These are the activations of a small neural network, seen along a few directions. Each row is one input.
Each table varies a few parts of the input and shows all the possible inputs, shuffled.
A made-up example of a description, with smaller parts first: line(4) and (point or line(11) or (values(3) and ring(5))).
Shared parts are said once, and a part with two or three values counts as separate values.

Other details of the inputs vary at random and push rows far along two fixed directions, the same in every table; ignore that.

Table:
row 1: [ 13 -16   0 -21   2   7  -1   6 -16  -5   5 -13]
row 2: [-16  17 -19   2   0  -4   4 -25  22  13  -4   3]
row 3: [-17  58 -18  28   3  -7   3 -37  82  -4   3   6]
row 4: [ 10 -14   2 -20   1   1  -3   5 -20  -4   1 -10]
row 5: [  1 -32  -3 -29   2   2   2   5 -36  24 -10 -10]
row 6: [ 32  37  31   4   1  19  -7  -4 -16 -81  31   2]
row 7: [-10  15   5  14  -2 -25  14   2  35  19 -14  12]
row 8: [-21  11 -16  -2  -2 -29  18 -12  31  31 -17   2]
row 9: [-14 -16  -8   6   1  -3   0   5   7  36 -14   4]
row 10: [  7 -13  -4 -16  -5   4   0   0 -32 -12   6  -4]
row 11: [ -3 -31  -7 -29   2  -1  -1   7 -41  21 -10  -6]
row 12: [-12 -16 -27  -8  -7  -3   8 -12   7  27  -3  -9]
row 13: [-14  39 -15  29  -3 -10  -1 -17  55 -11   5  10]
row 14: [-16 -16 -22  -1  -8  -8   3  -5   5  28  -4  -2]
row 15: [ 30  32  30  27   2  10 -15  13  18 -68  20   5]
row 16: [ 42  29  30   4  -3  16  -6  -1 -11 -86  29  -5]
row 17: [-20  -4 -17  11   3 -10   4  -3  40  47 -17   1]
row 18: [ 16  -1   5   6  -7  10  -4   5 -12 -36  16  -6]
row 19: [ 17  11  17 -10   8  11  -7  -1 -16 -30   7  -6]
row 20: [  1   2   2   3 -12 -13  13   2 -14 -17   5   2]
row 21: [ -1 -36  -6 -30 -13 -12  20   4 -55  15  -5  -7]
row 22: [ -6  -5   3   1   4  -6  -2   8   4  19 -11   7]
row 23: [-25  57  -6  44   9  -7  -4 -17  85   8  -2  20]
row 24: [ -5 -25  -4 -29   6   3  -1  -1 -43  23 -12  -6]
row 25: [  4 -41 -16 -30  -8   7   6   2 -37  18   4 -15]
row 26: [ -6  -3   7   0   8   0  -3   3   4  23 -11   3]
row 27: [ -3 -37   0 -11   0   4  -5  21 -43  20  -9   2]
row 28: [ 10 -19  17  -8   3   4  -2  15 -22   7  -6  -1]
row 29: [  8 -23   5   3  -1  10  -5  18 -22  -2   0  -3]
row 30: [ -8 -24  -3  -7   1  -7   0   9  -1  38 -14   0]
row 31: [-26   6 -15  15   6  -5  -2  -7  27  39 -17  11]
row 32: [ 44  17  40   8   4  17 -11  20  -4 -69  24  -3]
row 33: [  1 -10  -3   8  -1   4  -3  10  10   8   1  -1]
row 34: [ -2  -7 -15  -9  -7  -3   3  -9   2   7   3  -6]
row 35: [  8  13  13   3  -1  12  -5   1 -21 -34  16   5]
row 36: [-6 -6 -9  3 -6 -1  2 -5  0  7  0 -1]
row 37: [-11 -13 -20 -11   2  -4   3  -6   9  30 -10 -10]
row 38: [-15  42 -25  34  -5 -10   3 -24  88   0   8   4]
row 39: [-28   6 -24   9  -1  -6   3 -18  27  35  -9   3]
row 40: [ -2 -35   6 -12   4  11  -6  17 -44  22  -9  -1]
row 41: [ 31  31  48  11   9  16 -12  14 -13 -64  20   9]
row 42: [  0  -7   8 -20   6   6  -1   1 -32   2   0  -2]
row 43: [ -8  -1   5   1   7  -1  -3   1   1  21 -13   7]
row 44: [  9  10   9   4  -1  10  -6  -3 -21 -35  11   2]
row 45: [ 10  20  19  22  -4 -11   5  12  13 -30   3  10]
Description of these inputs: ring(5) and (point or line(8)).
Changing only the ring(5) part turns row 25 into row 32. The same change can be made to row 34. Which row results?
Answer: row 30
Changing only the ring(5) part turns row 18 into row 29. The same change can be made to row 13. Which row results?
Answer: row 27
Which other rows does row 37 become when the line(8) part takes its other values? List them by row number.
Answer: row 1, row 4, row 5, row 11, row 19, row 24, row 42
A walk changes only the ring(5) part. It starts at row 24 and steps to row 2. List the rest of the walk in order.
Answer: row 44, row 31, row 43
